Here are a small network's activations along a few directions, averaged over the inputs that share one value of a field.
Values that are neighbours, or in one group, have similar rows; names and order tell nothing.
(in the rows, 500 means zero)
Random noise pushes rows far along 17 fixed directions. That doesn't count. These rows show it; they differ only by the noise:
[773 457 735 455 457 598 750 523 559 365 605 497 348 501 320 499 654 462
 418 536 597 531 569 477 494 551 580 420 529 653]
[640 575 912 474 474 695 610 569 646 421 493 493 501 289 575 523 682 447
 627 555 616 238 443 502 399 461 610 526 487 473]
[368 505 552 442 581 592 552 531 428 370 405 593 590 441 547 584 584 473
 496 451 458 479 607 513 484 444 374 528 424 512]
[389 618 437 496 534 490 539 535 473 543 450 593 507 492 547 501 388 484
 556 452 632 433 543 462 397 546 453 598 337 466]
[496 468 468 409 488 459 660 546 379 527 432 533 349 568 449 525 567 513
 613 282 299 506 619 648 601 466 418 446 402 506]
[447 322 641 491 343 586 699 567 506 588 682 598 440 502 490 430 410 444
 535 522 442 505 414 422 414 463 685 498 530 556]
[415 438 400 487 510 555 472 266 432 419 492 453 590 652 164 470 570 549
 319 525 403 661 561 410 481 631 452 324 601 321]
[476 669 462 522 479 614 291 477 576 306 425 542 537 556 468 454 480 517
 623 578 571 616 568 509 620 552 469 550 359 564]
[416 507 701 576 576 696 545 637 544 297 588 714 513 531 533 513 497 345
 460 522 460 534 515 393 387 395 522 477 455 536]
[474 540 620 466 543 516 400 551 342 263 546 602 321 530 619 592 491 472
 509 548 351 606 590 694 622 440 425 499 395 547]
[619 597 494 414 534 521 482 445 609 544 416 565 541 556 491 454 549 536
 484 416 514 614 554 411 505 617 546 575 314 604]
[288 496 344 509 565 383 428 539 324 453 419 494 553 483 596 620 479 558
 393 496 595 487 451 544 533 625 305 513 661 589]
[395 444 453 508 572 498 537 440 214 505 362 442 544 489 430 625 509 604
 461 405 573 384 494 367 359 479 331 444 516 459]
[350 446 473 426 455 439 539 514 408 707 414 559 532 475 613 506 461 609
 518 354 520 496 359 463 451 653 483 572 535 581]
[463 724 353 365 577 509 405 424 711 456 454 455 497 454 604 470 502 434
 490 730 640 427 693 617 546 616 554 584 419 431]
[464 456 485 452 361 470 554 592 517 523 580 531 363 564 526 439 515 539
 625 422 456 615 457 651 668 562 497 472 566 634]
[327 445 511 638 475 501 460 680 440 445 428 493 598 558 509 533 525 452
 461 338 468 382 337 408 460 612 544 498 787 659]
[322 570 304 415 634 533 627 569 529 551 358 565 396 551 523 515 502 432
 517 464 509 404 632 536 477 554 420 434 534 487]
[563 481 536 487 476 536 580 532 620 557 370 445 571 436 465 475 615 439
 602 427 323 367 532 527 589 474 623 512 523 510]


Field B:
b5: [487 578 383 584 503 439 489 600 507 458 441 599 496 505 551 494 379 414
 605 468 422 462 607 555 559 407 481 625 307 530]
b15: [455 460 537 514 369 591 447 456 468 509 517 385 470 497 435 400 465 565
 543 489 701 495 485 455 395 483 630 564 602 532]
b3: [489 311 586 542 544 428 584 521 277 663 470 496 353 492 525 458 516 607
 526 223 282 663 499 582 521 232 447 447 566 425]
b11: [556 571 699 491 511 601 511 622 556 591 490 549 266 399 728 461 501 528
 672 493 613 409 432 539 425 368 559 514 489 526]
b4: [517 568 464 487 509 417 554 609 554 767 493 288 360 495 588 411 489 557
 584 332 726 336 446 529 375 507 588 494 694 458]
b1: [507 433 610 510 523 584 495 495 552 536 406 632 464 490 500 480 509 511
 476 551 346 633 400 485 580 589 568 463 576 597]
b8: [548 576 607 608 645 432 550 580 417 549 528 508 409 472 487 527 467 511
 444 400 638 519 454 511 391 428 357 453 547 386]
b12: [684 486 481 589 465 514 583 498 702 533 520 623 890 545 341 509 626 480
 494 371 505 465 320 135 407 573 403 480 319 568]
b13: [415 568 569 464 616 691 401 506 550 390 443 595 519 495 596 498 433 419
 504 641 427 524 588 459 432 441 551 523 388 439]
b14: [497 543 546 324 414 476 663 422 461 466 524 438 574 404 468 564 641 532
 549 450 575 333 633 617 462 562 412 557 355 395]
b7: [586 429 444 516 401 464 536 623 625 522 738 566 362 496 645 497 319 411
 566 745 554 498 406 555 571 415 543 492 481 624]
b2: [484 449 387 656 476 499 520 613 482 286 428 415 651 418 400 544 505 396
 464 523 617 419 610 502 577 394 472 614 622 693]
b9: [453 443 537 455 486 689 456 570 719 490 559 605 452 508 649 448 536 429
 612 633 396 495 416 494 527 363 566 421 550 539]
b6: [452 376 453 452 526 522 509 552 466 557 451 494 453 565 543 531 540 555
 493 421 462 540 408 492 512 496 408 387 661 594]
b10: [608 446 501 639 534 523 453 599 561 489 468 544 590 480 509 558 465 463
 519 530 499 468 341 373 518 410 440 452 531 595]
B is arranged as 5 separate groups.
Which other values are in the same group as b1? Give them in the order they are listed. -> b12, b14
Which other values are in the same group as b7? Give them in the order they are listed. -> b6, b10
Which other values are in the same group as b2? Give them in the order they are listed. -> b15, b9
Which other values are in the same group as b3? Give them in the order they are listed. -> b5, b11

Field M:
m2: [456 477 564 530 850 590 459 433 302 579 242 647 549 400 638 532 423 573
 269 375 547 739 638 254 283 246 433 630 355 542]
m4: [491 599 486 473 383 417 600 694 586 396 722 493 537 620 593 536 593 423
 505 382 730 258 454 456 370 694 506 538 533 666]
m15: [398 506 635 506 476 437 506 399 401 499 483 398 711 388 434 551 629 576
 315 432 653 382 391 447 350 732 492 553 688 402]
m11: [434 564 542 611 587 652 428 538 382 271 426 613 420 627 317 492 403 482
 476 464 535 745 606 443 513 464 407 457 457 559]
m5: [447 708 323 617 669 404 347 546 538 565 500 451 457 556 619 395 268 429
 456 470 691 562 661 428 412 399 632 659 410 475]
m6: [681 274 647 556 494 454 683 583 429 469 404 339 480 315 403 558 675 504
 420 463 356 518 474 655 720 404 502 448 822 646]
m7: [604 688 532 381 588 453 390 393 428 482 467 300 348 500 577 547 602 599
 424 479 807 330 591 540 309 587 492 533 499 429]
m3: [525 808 479 599 685 424 182 489 661 395 474 499 493 617 541 389 591 514
 373 352 649 745 549 605 524 590 419 538 547 400]
m13: [504 523 556 523 399 454 362 497 473 477 483 449 614 615 440 520 516 516
 474 346 417 407 372 458 429 703 595 557 517 500]
m12: [349 610 322 245 609 651 453 495 385 375 409 546 361 707 571 632 483 533
 452 575 688 353 628 356 273 696 362 434 379 630]
m8: [705 464 531 544 454 513 386 549 502 481 496 261 236 607 487 401 513 486
 576 430 381 491 614 561 579 299 792 475 610 594]
m1: [360 566 617 474 387 402 635 605 507 483 441 625 477 411 495 530 635 477
 626 277 393 374 399 854 623 715 347 531 553 373]
m14: [439 585 449 495 486 409 572 593 522 513 553 489 377 584 496 526 480 373
 617 412 314 281 529 703 509 537 486 410 479 267]
m10: [573 541 703 511 365 443 401 580 556 613 634 453 496 444 740 424 460 541
 618 429 542 473 382 509 472 478 724 677 453 585]
m9: [426 554 598 513 513 415 489 672 411 450 573 685 360 573 674 528 397 435
 414 415 455 577 456 542 482 648 579 623 474 699]
M is arranged as 3 separate groups.
Which other values are in the same group as m12? Give them in the order they are listed. -> m11, m6, m13, m14
Which other values are in the same group as m3? Give them in the order they are listed. -> m2, m7, m8, m1
